Here are a small network's activations along a few directions, averaged over the inputs that share one value of a field.
Related values have similar rows: they may be neighbours, one step apart, or belong to one group.
(in the rows, 500 means zero)
Strong random noise was added to every row along 10 fixed directions; ignore it. To show where, here is one row again and again, with new noise each time:
[582 231 286 365 537 648 433 718 374 320 459 700 372 266 787 377 388 402
 351 276 382 240 273 676]
[541 367 439 571 355 674 510 674 556 519 213 690 282 496 802 467 365 455
 442 439 569 751 241 452]
[493 357 527 517 338 658 581 531 499 542 272 588 331 596 682 451 465 580
 434 502 606 855 463 492]
[596 688 396 554 351 703 633 327 705 427 471 635 582 585 600 676 266 471
 448 481 297 622 605 498]
[268 346 731 572 490 690 413 602 191 650 679 660 547 845 699 592 362 582
 704 275 531 889 441 757]
[402 596 628 473 634 656 690 451 429 632 638 509 670 602 432 702 329 673
 469 441 439 557 596 533]
[677 717  99 354 517 753 459 674 531 569 314 522 553 198 476 736 575 406
 619 277 310  55 275 323]
[229 357 508 209 624 569 392 627 239 779 543 467 685 251 397 473 640 676
 626 565 752 484 528 561]
[651 580 539 414 347 562 873 496 502 549 421 361 586 589 359 682 612 647
 283 542 339 600 781 266]
[534 527 669 646 677 620 881 124 708 336 482 525 371 702 506 505 143 709
 224 535 481 631 612 589]
[508 427 429 438 363 517 231 731 435 472 592 560 500 302 603 422 444 318
 507 515 443 557 485 678]
[437 492 412 542 652 571 386 552 507 503 495 645 530 396 591 561 349 407
 686 375 531 322 201 529]


BUGU, 20 values:
dal: [446 444 501 433 425 515 567 824 510 719 347 606 429 349 715 386 426 574
 160 616 565 653 439 339]
rame: [331 311 530 522 612 307 585 578 522 642 341 772 718 352 694 501 349 532
 557 665 731 417 211 155]
davo: [576 498 525 602 727 554 656 572 519 459 248 434 124 603 442 502 566 558
 396 282 607 344 168 384]
gumif: [781 308 392 375 149 593 460 697 336 307 482 480 375 543 611 492 682 402
 286 370 269 572 713 662]
gomi: [469 243 643 431 605 443 532 486 243 430 616 397 442 569 502 320 602 641
 413 490 495 478 636 676]
tumil: [480 515 561 606 679 340 814 299 644 360 600 583 613 654 472 572 416 504
 433 446 426 295 405 326]
veri: [311 294 523 534 618 433 403 682 299 592 481 664 610 604 540 600 645 398
 824 302 659 383 139 376]
git: [492 598 599 555 493 470 310 766 395 553 735 442 457 504 512 429 448 429
 438 444 353 572 520 674]
mavin: [687 475 619 450 565 391 593 725 359 551 522 256 460 372 361 470 587 626
 223 534 412 319 653 432]
taka: [441 432 502 486 644 226 463 544 446 467 597 456 537 477 486 376 660 469
 547 493 589 194 436 365]
zupo: [530 480 462 431 527 734 725 585 427 621 316 468 209 606 633 428 585 775
 285 337 537 569 441 473]
fop: [681 695 491 431 317 660 398 570 483 617 389 116 169 424 288 332 711 645
 244 620 418 807 887 664]
loz: [679 695 554 580 391 299 730 504 793 494 365 285 398 526 273 519 655 435
 225 710 561 582 602 198]
veta: [500 535 263 479 483 510 552 550 638 505 262 670 559 333 601 583 548 385
 595 475 513 308 204 207]
kesu: [503 403 718 554 541 734 640 466 250 595 550 520 419 880 666 602 390 756
 506 257 415 724 525 665]
tavos: [557 611 284 560 608 631 419 665 494 596 274 590 448 420 636 577 502 460
 620 301 442 197 154 301]
ler: [507 472 330 407 157 668 507 360 518 616 157 569 544 624 616 615 743 580
 780 505 631 805 538 341]
vima: [598 523 456 454 604 479 468 654 436 480 486 437 492 365 364 591 547 406
 455 438 447 253 403 469]
nen: [503 453 469 402 453 584 353 470 366 588 346 287 348 471 349 420 789 568
 655 497 640 551 536 558]
ziri: [531 775 631 622 598 676 450 645 297 624 713 282 304 850 367 697 604 550
 636 122 334 530 454 673]
The values of BUGU form a 4 by 5 grid.
Name the neighbours of veri, in listed order.
> davo, veta, vima
Name the neighbours of mavin, in listed order.
> rame, kesu
Name the neighbours of dal, in listed order.
> git, taka, tavos
Name the neighbours of ziri, in listed order.
> tumil, zupo, loz
A value of BUGU combines one of 4 hidden first parts with one of 5 second parts; all combinations occur once.
ziri and nen share the first part; ziri and taka share the second. Which value has the first part of taka and the second part of nen?
> rame
mavin and dal share the first part; mavin and ler share the second. Which value has the first part of ler and the second part of dal?
> tumil
git and kesu share the first part; git and davo share the second. Which value has the first part of davo and the second part of kesu?
> gumif
veri and vima share the first part; veri and fop share the second. Which value has the first part of fop and the second part of vima?
> gomi

MEZ, 20 values:
mab: [561 518 405 579 373 438 279 139 685 242 583 510 480 414 522 291 386 345
 599 672 408 530 704 753]
daz: [396 435 443 427 604 640 771 485 528 605 416 802 703 446 788 561 212 665
 316 510 449 455 387 350]
togam: [311 308 248 124 323 589 398 271 309 474 510 574 761 440 445 469 880 533
 762 467 573 440 719 593]
teke: [485 456 423 545 389 667 391 399 595 532 231 609 234 569 762 312 445 596
 496 529 699 764 438 580]
benok: [468 377 725 507 554 286 292 555 281 411 848 331 548 527 349 394 576 443
 596 536 475 503 666 758]
lig: [308 506 738 566 577 315 587 702 431 716 652 542 704 640 493 622 475 512
 598 535 604 615 373 303]
vore: [502 422 605 542 632 488 599 625 425 606 393 488 531 455 462 597 420 583
 469 526 570 472 389 347]
zovun: [505 406 341 303 413 605 639 370 577 351 531 695 648 404 644 524 406 500
 345 499 408 441 601 599]
vifo: [546 198 314 507 489 545 393 456 444 193 368 682 280 509 691 345 544 323
 538 293 549 352 259 661]
zadem: [377 115 604 438 592 422 525 437 318 405 540 622 568 566 650 409 477 578
 542 482 668 524 460 626]
vut: [523 575 416 378 361 185 433 674 412 524 648 371 759 421 261 551 909 313
 575 581 397 263 671 249]
gif: [425 483 545 582 684 707 655 428 359 517 542 670 395 846 705 594 362 676
 491 136 465 458 319 611]
feru: [459 620 551 409 602 442 401 708 421 682 607 251 518 319 244 545 667 515
 556 525 562 401 484 456]
vuro: [538 393 735 688 507 570 574 615 394 457 585 553 316 768 713 486 292 522
 429 351 397 740 416 665]
bod: [596 527 517 525 142 584 264 954 439 717 297 431 326 483 534 594 652 341
 562 508 576 904 416 445]
kab: [453 730 622 595 665 736 435 658 438 803 488 388 331 552 475 583 374 690
 509 400 549 632 388 608]
zetef: [534 377 526 427 286 394 580 526 415 631 259 398 576 493 394 502 825 582
 622 655 611 669 616 197]
gavu: [486 202 498 569 576 223 472 278 490 144 457 448 269 594 455 209 767 362
 658 431 612 318 359 538]
tepa: [315 760 405 440 373 487 425 222 732 635 551 497 765 461 334 549 566 481
 654 742 616 667 720 421]
geza: [484 509 480 553 537 300 651 429 568 503 483 595 762 510 509 559 495 515
 528 597 487 303 495 168]
The values of MEZ form a 4 by 5 grid.
Name the neighbours of bod, in listed order.
> zovun, vifo, zadem
Name the neighbours of mab, in listed order.
> daz, vuro, zetef
Name the neighbours of teke, in listed order.
> gif, kab, geza
Name the neighbours of gavu, in listed order.
> togam, feru, tepa
How many steps from neighbour to neighbour lead from vut to vore, at the fewest?
> 7
A value of MEZ combines one of 4 hidden first parts with one of 5 second parts; all combinations occur once.
gif and zovun share the first part; gif and vut share the second. Which value has the first part of vut and the second part of zovun?
> togam
mab and daz share the first part; mab and vuro share the second. Which value has the first part of vuro and the second part of daz?
> kab
tepa and gavu share the first part; tepa and lig share the second. Which value has the first part of lig and the second part of gavu?
> feru
vore and zetef share the first part; vore and zadem share the second. Which value has the first part of zadem and the second part of zetef?
> benok
